A small network was shown many inputs. Here are its activations along a few directions, one row for each input.
In each table, some parts of the input vary, and every possible input appears once, in random order.
Descriptions start from the smaller parts, as in this example, which fits no table here: one of 3 separate values, together with either a single point or one of 9 places around a ring or (one of 5 places around a ring, together with one of 6 places along a line).
Shared parts are said once, and a part with two or three values counts as separate values.
In the rows, zero is written as 128.

Other details of the inputs vary at random and push rows far along two fixed directions, the same in every table; ignore that.

Rows:
row 1: [ 87 237 177 174 132  86  62 146 162 133 125 119  39]
row 2: [128  71 131 119 158 132 155 112 117 120 103 150 188]
row 3: [ 96  99 125 134 159 101 168 105 114 154 147 154 172]
row 4: [ 98 226 178 154 119  98  65 142 161 131 123 121  23]
row 5: [196 109  71  94  66 178 120 153 124  92 158  66 110]
row 6: [ 60 189 198 166 172  85 106 126 137 153  67 176 119]
row 7: [130  66 129 126 154 137 161 108 123 132 105 153 187]
row 8: [122 110 113 136 163  94 169 102 119 138 152 148 181]
row 9: [ 41 207 191 197 198  46 125  94 149 167 129 185 113]
row 10: [111 109 132 140 166  90 188  92 138 143 151 144 178]
row 11: [123 171 163 145 114 155  52 147 132 112  87 120  73]
row 12: [110 216 163 150 106 110  67 129 156 130 122 116  43]
row 13: [193 105  66  98  64 193 116 152 114  95 164  83 109]
row 14: [105 185 178 161 124 141  50 140 142 128  83 133  69]
row 15: [111 205 147 156 117 125  70 156 143 122 141 121  42]
row 16: [181  94  68  91  65 184 108 161  96 105 154  79 109]
row 17: [115 102 128 134 171  87 192 100 138 140 154 143 181]
row 18: [176  93 103  91  73 199 117 171 116 103 101 106 120]
row 19: [122  97 126 117 157  95 188  88 138 143 146 145 175]
row 20: [187  89  96  88  61 214 115 169 113 104 102  96 115]
row 21: [101  99 120 130 167  88 166 112 108 152 145 150 174]
row 22: [133  61 127 119 152 136 163 115 121 125 105 153 188]
row 23: [121  95 108 126 170  92 181 107 119 139 157 150 189]
row 24: [177 102 103  89  77 202 110 163 108 103  99  98 125]
row 25: [170  93  80  92  74 183 115 168 106 108 160  88 101]
row 26: [194  88  91  83  62 219 112 165 109 103 104  91 124]
row 27: [109 224 163 150 111 102  59 136 155 128 119 113  37]
row 28: [118 100 124 114 170  76 185  93 136 143 145 147 182]
row 29: [117 108 126 139 161  90 184  88 136 142 149 142 187]
row 30: [106  89 116 130 155 101 172  99 108 153 145 151 187]
Each input here is: one of 5 places around a ring, together with either one of 2 separate values or one of 4 places along a line.
Which other rows agree with row 14 in the place on the ring of 5? List them by row number.
Answer: row 12, row 13, row 26, row 29, row 30
Change only the place on the line of 4 in row 27. List by row number the other rows that result.
Answer: row 5, row 8, row 16
Change only the choice among 2 separate values in row 22. List by row number the other rows that result.
Answer: row 18

Rows:
row 31: [ 98 236 162 196 111  98  20 135 158 118 143  98  26]
row 32: [ 72 228 210 175 139 123   7 138 160 111  75 142  35]
row 33: [ 99 252 180 152 110  95  71 146 188 130  93 134  25]
row 34: [ 83 133 175 155 187  60 197  74 170 157 122 185 172]
row 35: [ 75 119 143 161 202  70 156 112 110 170 148 180 166]
row 36: [185  45 100  77 121 179 144 127 121 103 113 112 177]
row 37: [206 159 117 128  41 227  46 179 151  48 136  44  20]
row 38: [163  42  66  75  91 170 170 150  92 129 183 108 155]
row 39: [ 76 124 159 178 201  89 146  89 102 152 105 202 199]
row 40: [209 195  75  70  12 193  57 186 128  78 157  38   7]
row 41: [ 88 128 154 165 190  97 151  98 105 165 100 186 189]
row 42: [158  60  78  80  89 175 190 147  91 133 113 107 198]
row 43: [158  61  66  60  93 161 180 168  86 122 169  99 163]
row 44: [ 66 105 132 178 198  71 148 113 112 155 154 187 169]
row 45: [189  70  58  76  86 155 170 111 112 109 186  84 148]
row 46: [164  62  86  92  91 188 161 135  91 136 126 115 173]
row 47: [195  66  86 100 115 181 176 125 143  91 144  96 160]
row 48: [ 86 108 179 136 183  74 165  86 140 159  84 177 173]
row 49: [ 87 119 170 128 177  57 171 105 141 160  69 167 180]
row 50: [103 248 164 179 123  96  34 136 159 133 139 103  26]
Describe the family of inputs behind these rows.
Answer: one of 4 places along a line, together with one of 5 places around a ring
The inputs of row 31 and row 45 match in every part but the place on the line of 4. If row 44 is changed in the same way as row 31 into row 45, which row does it become?
Answer: row 38
Change only the place on the ring of 5 in row 49. List by row number the other rows that result.
Answer: row 33, row 40, row 42, row 43

Rows:
row 51: [ 84 219 156 164 113 119  69 151 122 148 123 135  60]
row 52: [143 149 119 119 101 138 137 134 128 135 126 114 121]
row 53: [ 89 179 173 169 125 131  64 136 129 140 100 141  76]
row 54: [114 113 141 125 166  84 162  86 147 137 140 138 161]
row 55: [100  93 118 125 155 104 180 103 101 161 144 158 184]
row 56: [118 117 138 128 172  80 162  93 144 126 138 138 166]
row 57: [153 104 111 120 144 116 170 105 135 114 148 118 173]
row 58: [166 100 107 103  78 193  82 162 108 101 120  97  92]
row 59: [102 172 174 156 160 104 114 118 145 136  85 152 129]
row 60: [117 148 158 142 124 157 101 162 148 116 104 131  73]
row 61: [131  69 118 118 152 131 148 124 106 125 116 143 184]
row 62: [126 181 143 153 119 117 110 116 153 120 132 116  93]
row 63: [ 96 110 140 129 161  99 186 131 139 148 138 161 152]
row 64: [147  88 120 120 137 140 172 102 128 129 108 140 191]
row 65: [147  89 125 114 125 143 157 105 133 128 107 138 167]
row 66: [168 108 119  92  89 173 102 141 134 103 106 107 108]
row 67: [124 118 128 105 127 108 150 121 133 142 124 128 139]
row 68: [104 197 149 163 131 104  54 146 140 121 134 121  51]
row 69: [169 132  88 124  89 168  89 160 122  99 159  89  94]
row 70: [190  99  73  91  66 192  85 159 114  91 165  72  77]
row 71: [ 99 123 124 136 163  94 160 123 105 152 136 155 174]
row 72: [185 119  89  87  78 169 133 159 118 107 134  86 120]
row 73: [168  87  89 114  86 200 117 150 104 108 127 105 141]
row 74: [ 95 200 168 138 136  89  95 140 145 140 106 131  77]
row 75: [ 78 182 160 148 132  95  82 143 121 152 119 140  72]
row 76: [117 109 152 123 170 103 153 103 136 130  97 158 175]
row 77: [131 109 130 134 140 127 157 135 149 119 159 136 125]
row 78: [ 76 201 164 189 158  88  94 112 140 147 138 153  96]
row 79: [189 102  87  97  69 177 126 130 136  97 154  77 108]
row 80: [133  89 103 130 141 126 157 101 116 134 163 135 162]
row 81: [133 107 121 134 133 151 123 139 111 122 114 131 155]
row 82: [118 100 127 115 147  96 194  93 129 158 128 148 185]
row 83: [114 113 115 119 139 109 137 139 104 136 134 135 142]
Describe the family of inputs behind these rows.
Answer: one of 3 separate values, together with either a single point or (one of 2 separate values, together with one of 5 places around a ring)
The inputs of row 75 and row 70 match in every part but the choice among 3 separate values. If row 55 is changed in the same way as row 75 into row 70, which row does it become?
Answer: row 80
Change only the place on the ring of 5 in row 58. List by row number the other rows that result.
Answer: row 53, row 61, row 73, row 81
Change only the choice among 3 separate values in row 69. List by row number the other rows that result.
Answer: row 71, row 81
